vevu: [167  99 111  95 164 162 139 165 145 169  91 132 166 119  93 114 100  90
 104 167 166  95 157 166  90  90  94 105  93 164 139  95 167 131  92  92
  91 133]
kopi: [164 163 161 164 162  95 103 162 109 150  90 100 159  93 110 166 167 119
 167 164 161 160 131 158 113 105 166 166 162 156 103 137 155 118 154 162
 140 102]
Lalo: [161 164 163 162  95 164 104 158 109 133  94 103 143  97 131 165 165 139
 166 158 142 162 121 140 129 118 165 165 163 142 107 150 140 115 161 164
 158 103]
Sok: [ 91 160 157 163 164 131 110  90 109  90 162 116  90 129 161 157 162 165
 162  89  89 162  93  89 166 163 161 161 164  89 108 162  90 119 165 165
 163 115]
q: [164 163 161 164 162  95]
kopi
q: [162  95 164]
Lalo

zuf: [130 127  81 130 130 122 138 113 135 138 111 128 103 103 121 119 136 128
 137 128 147 132 129 114 128]
zitez: [ 95 128 128 128 115 141 130 128 125 141 128 139 138 140 129 106 104 118
 117 135 116 127 135 128 103]
Defor: [131 135 102 110 117 126 155 120 143 134 133 121 113 127 106 118 123 136
 134 136 163 131  96 134 110]
dobaz: [ 95 128 128 128 115 141 130 128 125 141 128 139 138 140 129 106 104 118
 128 121 137 129 129 150 155]
Valil: [121 138 113 119 130 150 147 114 122 144 130 117 113 131 128 104 115 133
 130 127 160 125  98 142 128]
noku: [117 126 128 114  93 128 128 129 164 120 124 141 142 138 134 136 120 122
 145 137 139 128 120 138 128]
galo: [ 98 125 161 128 125 145 118 117 117 139 115 139 128 137 128 110 128 116
 136 128 122 127 142 144 158]
bura: [148 125 118 142 159 140 128 138 102 128 128 119 122 117 135 138 146 133
 128 123 101 121 148 108 121]
rov: [121 137 113 120 129 151 147 114 123 145 130 117 112 130 104 128 115 133
 130 127 161 126  99 140 123]
valiz: [125 134  98 128 140 153 140 112 113 147 124 120 104 119 107 104 123 128
 127 127 155 128 128 131 128]
vopo: [159 126 128 127 140 111 122 142 131 116 135 122 119 112 133 150 153 137
 117 135 116 127 135 128 121]
Donen: [128 124 128 128 122 117 114 145 132 128 137 128 155 145 147 148 128 128
 124 128 100 128 128 132 128]
q: [133 150 153 137 117 135 116]
vopo
q: [138 140 129 106 104 118 117 135 116 127 135]
zitez
q: [129 150]
dobaz
q: [136 128 122]
galo

gida: [142 132 123 136  98 110 118 140 115 150 117 123 137 140 135 114 123 131
 126 146 146 135 120 153 166 113 113 147 131 112 126 111 108 149 121 107
 127 122 142 158 129  97 121 141 134 103 138 145 115 138 110 110 128 122
 147]
tuma: [134 132 122 135 113 120 131 136 121 148 119 123 127 135 130 121 124 135
 130 139 147 136 119 145 157 123 113 147 133 118 126 109 118 145  92  90
 139 120 135 158 130 106 123 118 131 124 133 144 124 131 109 111 131 125
 134]
peza: [163 108 139 135  78 111  96 136 121 120 128 127 155 138 159 119 111 106
 110 140 102 121 128 114 127 113 146 104 125 119 137 182 105 133 139  92
  90 151 138  84  96 136 136 145 132  95 131 118  99 147 123 139 122 109
 151]
gar: [135 136 120 136 104 115 116 138 106 157 113 129 139 136 132 117 124 131
 125 139 145 136 114 155 167 119 111 143 130 108 126 112 113 145 124 106
 127 121 140 161 130  99 121 130 131 100 132 149 114 133 109 112 129 122
 152]
Bado: [142 132 123 136  98 110 118 140 115 150 117 123 137 140 135 114 123 131
 126 146 146 135 120 153 166 113 113 147 131 112 126 113 108 149 121 107
 127 122 142 158 129  97 121 128 134 103 138 145 115 138 110 110 128 122
 147]
q: [127 121]
gar
q: [118 126 109 118 145  92  90 139 120 135]
tuma
q: [147 131 112 126 113 108 149 121]
Bado
q: [144 124 131]
tuma
q: [139  92  90]
peza
q: [142 132 123 136  98 110 118 140 115 150 117 123 137 140 135 114 123 131
 126 146 146 135 120 153 166 113 113 147 131 112 126 113 108 149 121 107
 127 122 142 158 129  97 121 128 134 103 138 145 115 138 110 110 128 122
 147]
Bado
q: [123 118 131 124]
tuma

Tupiv: [124 140 116 142 155 141 140 112 111 132 127 120 124 138]
madu: [125 134 115 136 163 135 148 114 113 128 123 121 129 142]
leki: [112 113 120 110 172 112 165 129 129 115 110 127 144 150]
q: [123 121]
madu
q: [142 155 141 140 112 111 132 127 120]
Tupiv
q: [114 113]
madu
q: [141 140 112 111 132 127 120 124 138]
Tupiv
q: [112 111 132]
Tupiv
q: [165 129]
leki
q: [140 116 142 155]
Tupiv

Nim: [ 92  95 154  98 144  90  97 151  95 120 156 151 145 155 150 147 148 121
 143 132 100 156 158]
fufas: [ 90  95 150  95 139  90  95 142  89 119 152 159 145 153 155 148 154 118
 149 130 108 154 150]
Nisod: [127 118  93 115  91 151 119  92 127 164 160 164 169 166  94  94 162  91
  91 168 158 159 163]
q: [121 143 132 100]
Nim
q: [166  94  94 162  91  91]
Nisod

ges: [112 109 123  95 132 117 130]
dedo: [136 100 114 150 130 121 147]
Tevum: [151 136 123  99 129 117 137]
muv: [133 108 124 148 112 115 123]
tefe: [119 110 144 153 145 110 135]
vidaz: [112 109 123 169 121 133 128]
Per: [112 109 123 169 121 123 128]
selug: [135 151 119 112 144 123 117]
tup: [133 108 124 123 121 169 128]
q: [169 121 123 128]
Per
q: [136 100 114 150 130]
dedo
q: [119 112 144]
selug

Pudom: [101  86  92 123 132]
Feb: [101  92  86 125 132]
somub: [125 101  92  86 125]
q: [101  92  86 125 132]
Feb
q: [86 92]
Pudom
q: [125 101  92  86]
somub
q: [125 101  92]
somub

matis: [106 174 145 117 162 116 128 141]
vel: [143  99 143 125 100 124 146 139]
Lif: [140 120 102 148 130 150 114 131]
Sufus: [138 131 100 152 141 155 111 109]
Vez: [142  94 161 117  99 128 138 129]
Novi: [156 109 117 161 114 136 114 110]
sida: [136 114 161 117 109 114 156 153]
les: [142  96 134 127 100 127 140 133]
q: [ 99 143 125 100 124 146]
vel
q: [136 114 161 117 109 114 156]
sida
q: [136 114 161 117 109 114 156 153]
sida
q: [142  96 134 127 100]
les
q: [156 109 117 161 114 136 114]
Novi
q: [134 127 100 127 140 133]
les

daf: [162 143  98 151 123 122 116 137 137 136 110 161 163 148 166 106 123 153
 131 151 137 142 123 133 143 147 160 145 130 137 148 121 101 108 114  94
 125 123 143 136 110 106 111 155 154 113 142 148 137 136 112 150 130]
lokur: [165 146  92 150 128 113 118 142 142 143 103 161 155 154 158 111 117 154
 127 153 139 140 121 138 136 138 155 149 125 138 146 122 109 136 109 124
 124 107 110 115 146  99  95 155 160 109 140 145 143 134 117 143 128]
supa: [130 138 125 121 154 108 147 150 147 156 118 121  96 148  94 161 117 126
 122 132 139 124 133 152 106  99 107 142 116 131 121 149 110 113 155 104
 138 159 140 152 145 140 173 123 144 128 122 118 151 124 158 103 131]
Fodek: [124 134 129 118 152 110 147 146 144 152 120 116  94 143  91 161 118 122
 121 128 136 122 133 149 105  98 104 138 117 129 119 148 112 112 155 105
 137 160 141 152 141 142 175 119 138 130 120 115 147 123 157 102 130]
nik: [162 144  95 149 126 115 117 140 139 140 105 159 155 151 158 110 119 152
 128 151 138 140 121 136 137 139 154 146 125 136 145 121 111 136 108 125
 123 106 110 114 143 101  94 153 157 110 139 144 141 134 116 144 128]
kifen: [103 119 151 110 137 130 142 126 125 128 141 102  97 117  94 152 131 109
 126 112 124 118 134 130 114 109 101 119 125 122 113 139 134 116 151 122
 135 154 145 146 122 152 168 107 112 141 117 112 126 122 147 108 128]
fovag: [122 133 131 117 150 112 146 144 142 150 122 115  94 141  91 160 119 121
 122 126 135 122 133 147 106  99 104 136 117 128 118 147 114 112 155 107
 137 159 142 152 139 143 174 118 136 131 120 115 145 122 156 102 130]
zin: [153 137 111 149 118 133 115 129 130 126 122 156 165 137 169 104 131 148
 135 145 133 141 125 125 149 154 159 137 136 136 146 117 130 145 106 142
 124 102 114 111 133 108  87 151 143 120 142 147 129 138 109 154 131]
tak: [132 125 140 141 111 155 118 115 117 109 146 140 164 115 166 105 146 136
 141 131 125 138 131 113 156 162 153 122 146 132 141 116 153 149 111 157
 126 107 124 113 119 125  94 139 119 136 140 144 113 139 108 158 133]
govep: [108  98  92 150 128 113 117 143 142 143 103 162 156 154 159 110 118 154
 128 154 139 141 121 138 137 139 156 149 125 138 147 122 109 137 108 124
 123 106 110 114 146  99  94 156 161 109 141 146 143 134 117 144 129]
gafa: [165 146  92 150 128 113 118 142 142 143 103 161 156 154 159 110 118 154
 128 153 139 141 121 138 136 139 156 149 125 138 147 122 109 136 108 124
 123 106 110 114 146  99  94 155 160 109 140 145 143 134 117 144 129]
q: [121 111 136 108 125 123 106 110 114 143 101  94]
nik
q: [105  98]
Fodek
q: [110 113]
supa

gil: [136 129 103 123 152 136 126 117 125 123 164 127 155 130 111 123 157 145
 164 127 120 140 129 154 121 136 131 136 122]
vovuf: [136 129 103 123 152 136 126 121 137 120 140 117 106  82 105 110 157 145
 164 127 120 140 129 154 121 136 131 136 122]
Mel: [117 148 127 108 101  99 118 164 155 127 117 125 123  97 136 103 133 130
 126 103 133 111 114 108 101 129 124 115 125]
Fegin: [125 166 120 133 147 147 125 117 120 121  82 106 105 140 110 137  97 107
  91 133 115 135 134 152 134 130 120 139 119]
q: [121 137 120 140 117 106]
vovuf
q: [117 120 121  82 106 105 140 110 137]
Fegin
q: [136 129 103 123 152 136 126 121 137 120 140 117 106  82 105 110 157 145
 164 127 120 140 129 154 121 136 131 136 122]
vovuf
q: [117 106]
vovuf

sepu: [119 110 141 129 102 130 102 146 117 140 148 141 147  99  88 149  88 131
  98 129 137 117 114 109 105 140 114 135 129  93 115 139 114 155 152 142
 136 119 105 136 126 132 114 125  93 122 133 152 120 144 121 120 110 140
 148 148 109 131 147  95]
bel: [122 105 142 139 110 127 103 143 128 135 140 146 144 104  87 155  79 131
 101 132 130 122 115 113  98 135 105 146 127  96 115 140 104 171 152 141
 135 123 109 136 129 133 124 130  98 119 121 148 128 147 134 117  90 138
 147 145 112 138 143 108]
vapaz: [115 101 150 134 101 119 102 145 120 152 145 151 138  97  76 158  88 143
 111 132 130 113 112 107 102 142 108 133 134  95 111 139 108 163 154 145
 135 124 104 135 134 136 123 125  97 107 130 150 123 144 137 125 103 138
 152 145  92 132 139 109]
zas: [116 113 135 135 107 131 102 143 114 132 144 137 154 100  85 146  84 126
  97 131 130 125 112 109 105 134 108 134 129  93 120 140 112 157 155 141
 140 117 112 137 124 132 116 133  95 129 128 147 116 142 124 117 107 139
 143 149 114 136 147 101]
gili: [117 100 143 125 100 122 102 146 120 138 143 139 156  98  82 150  86 132
 100 127 134 117 113 108 103 140 105 130 136  96 120 145 113 151 156 141
 141 127 110 140 128 133 116 127  96 114 131 150 111 137 127 132 112 144
 134 144 100 135 146 101]
mabut: [115 109 134 130  98 124 107 145 119 141 145 141 152  95  81 162  87 139
 104 129 133 117 110 108  98 138 110 139 133  95 110 138 110 157 153 141
 137 123 113 134 128 135 122 128  94 117 129 141 126 141 134 124  98 145
 144 146 100 133 142 102]
Sezul: [116 114 133 126  95 132 102 147 110 139 145 136 161  95  88 151  84 129
  97 126 136 121 106 106 103 133 113 135 134  92 114 139 112 153 156 139
 145 113 114 134 125 133 114 129  94 124 135 145 111 141 122 125 111 145
 141 147 105 132 148  96]
duvi: [117 106 144 131 109 126 104 142 119 136  87  82 150 100 127 151  98 139
 132 156 134 118 117 113 105 146 105 132 128  96 118 145 113 154 152 143
 134 123 103 136 128 130 116 124  97 113 131 152 114 143 121 119 107 136
 146 144 110 138 146 105]
nibig: [113 103 135 131 102 122  98 145 117 131 146 137 163  92  82 150  79 124
  96 129 130 127 104 111 104 133 103 135 130  98 121 148 111 155 155 136
 147 122 118 139 121 130 117 131  97 121 124 142 117 142 125 130 108 149
 133 149 105 134 146 106]
mis: [117 100 143 125 100 122 102 146 120 138 151 139 156  98  82 150  87 132
 100 127 134 117 113 108 103 140 105 130 136  96 120 145 113 151 154 141
 144 127 110 140 128 133 116 127  96 114 131 150 111 137 127 132 112 144
 134 144 100 135 146 101]
q: [145 119 141]
mabut
q: [117 100 143 125 100 122 102 146 120 138 151 139 156  98  82 150  87 132
 100 127 134 117 113 108 103 140 105 130 136  96 120 145 113 151 154 141
 144 127 110 140 128 133 116 127  96 114 131 150 111 137 127 132 112 144
 134 144 100 135 146 101]
mis
q: [147 134 117  90 138 147 145 112 138 143 108]
bel
q: [141 126 141 134 124  98 145 144 146 100 133 142]
mabut
q: [151 139 156  98  82 150  87 132 100 127 134]
mis

Bofur: [100 100 145 123  91  93 145 109 151 134 130 119 140  94 158 105 104]
Nafu: [142 115  98 149 159 127 148  93 149 118 167  98 110  95 126 166 164]
nobe: [127 149 120 135 159 139 140 136 132 141  89 145 145 141 143 160 129]
Pebop: [167  98 108 161 118 123 143 148 102  91  97 163 109 166 155 110 101]
Dite: [149 101 137 151 137 101 143 122  94 127 119 116 106 141 107 139  93]
felo: [105 164 149 102 124  93 157 136 115 129 140 141 164  98 148 149 110]
lave: [120 104 118 131 107  99 163 147 150 142 121 162 123  92  93 100 141]
fov: [149 101 137 151 137 101 143 122  94 127 130 123  98 152 166 102 102]
q: [ 93 100 141]
lave
q: [127 148]
Nafu
q: [167  98 110]
Nafu
q: [131 107  99 163 147]
lave

kes: [128 131 130 128 120 125 137 123 132 119 117 134 144 121 113 138 150 121
 120 125 138 128 116 129 131 120 140 130 124 134 132 131 123 133 132 120]
bidat: [128 131 130 128 120 125 137 123 132 119 117 124 144 121 113 138 150 121
 120 125 138 121 117 124 111 124 129 124 127 127 128 137 131 130 134 123]
nes: [147 142 126 114 109 135 139 131 127 117 128 118 135 102 123 148 126 108
 127 116 124 153 107  81 142 137 130 101 118 117 145 137 111 133 128 116]
mupif: [116 114 134 137 128 147 142 126 114 109 135 139 131 127 120 128 148 127
 119 129 131 134 124 119 143 135 132 127 124 142 118 117 139 111 132 131]
keso: [128 131 130 128 120 125 137 123 132 119 117 134 144 121 113 138 150 121
 120 125 138 121 117 124 111 124 129 124 127 127 128 131 122 136 131 121]
pali: [128 131 130 128 120 125 137 123 132 119 117 134 144 121 150 121 113 125
 138 120 138 121 117 124 111 124 129 124 127 127 128 137 131 130 134 123]
q: [128 131 130 128 120 125 137 123 132 119 117 134 144 121 113 138 150 121
 120 125 138 128 116 129 131 120 140 130 124 134 132 131 123 133 132 120]
kes
q: [131 127 117 128 118 135 102 123 148]
nes
q: [147 142 126 114 109 135 139 131 127 120 128]
mupif
q: [ 81 142 137 130 101 118 117 145]
nes
q: [135 132 127 124 142 118 117 139 111]
mupif

bofub: [173 133 133 149 160 109 107  99]
kavar: [173 133 133 149 160 109  85  99]
puro: [165 113 143 142 151 116  94 108]
q: [165 113 143 142 151 116]
puro
q: [173 133 133 149 160 109 107  99]
bofub

namoz: [143 131 111 140]
tuze: [131 143 159 136]
Zirol: [119 134 114 121]
lili: [134 111 131 140]
q: [111 131 140]
lili
q: [143 131]
namoz
q: [131 143]
tuze
q: [134 114 121]
Zirol

Fenop: [103 157 124 131 102 120 105 110]
zasov: [174 142  99  93 103 103  90  99]
gepe: [114 134 174 142  99  90 103 103]
q: [114 134 174 142  99  90 103 103]
gepe
q: [174 142  99  90 103 103]
gepe
q: [ 99  90 103 103]
gepe
q: [174 142  99  93 103 103  90  99]
zasov
q: [134 174]
gepe
q: [114 134 174 142  99  90 103]
gepe

fovak: [136 104 156 119 108 157 137 102 156 107 154 112 106 152 105 118 131 145
 156 113 156 107 133 109 134 110 132 129 120 112 132 120]
dogat: [125 136 143 128 140 143 105 133 144 139 146 140 137 144 140 129  98 134
 147 141 145 137  93 138  98 138  97 117 144 136  95 134]
kun: [178 106  92  89 115  89 167 100  92 112  91 127 114  93 116  97 160 105
  92 128  92 112 165 114 160 131 123 122 145 148 124 114]
tivir: [119 153  94 139 148  94 123 155  95 149  94 143 150  97 152 139 132 109
  94 141  94 149 132 148 130 145 131 130 133 143 131 136]
bagi: [178 106  92  89 115  89 167 100  92 112  91 127 114  93 116  97 160 105
  92 128  92 112 165 114 160 131 157 135 125 129 162 100]
Tatip: [119 109 116 104 118 114 143 108 117 117 115 124 115 117 117 110 138 122
 116 125 118 115 141 117 140 125 138 130 127 124 139 112]
bapi: [109 148 128 146 144 129 111 151 127 145 129 138 145 129 145 141 139 148
 109  94  94 132 149 132 113 138 115 125 134 137 113 142]
q: [139 132 109  94 141  94 149 132 148]
tivir
q: [157 135 125]
bagi
q: [119 108]
fovak

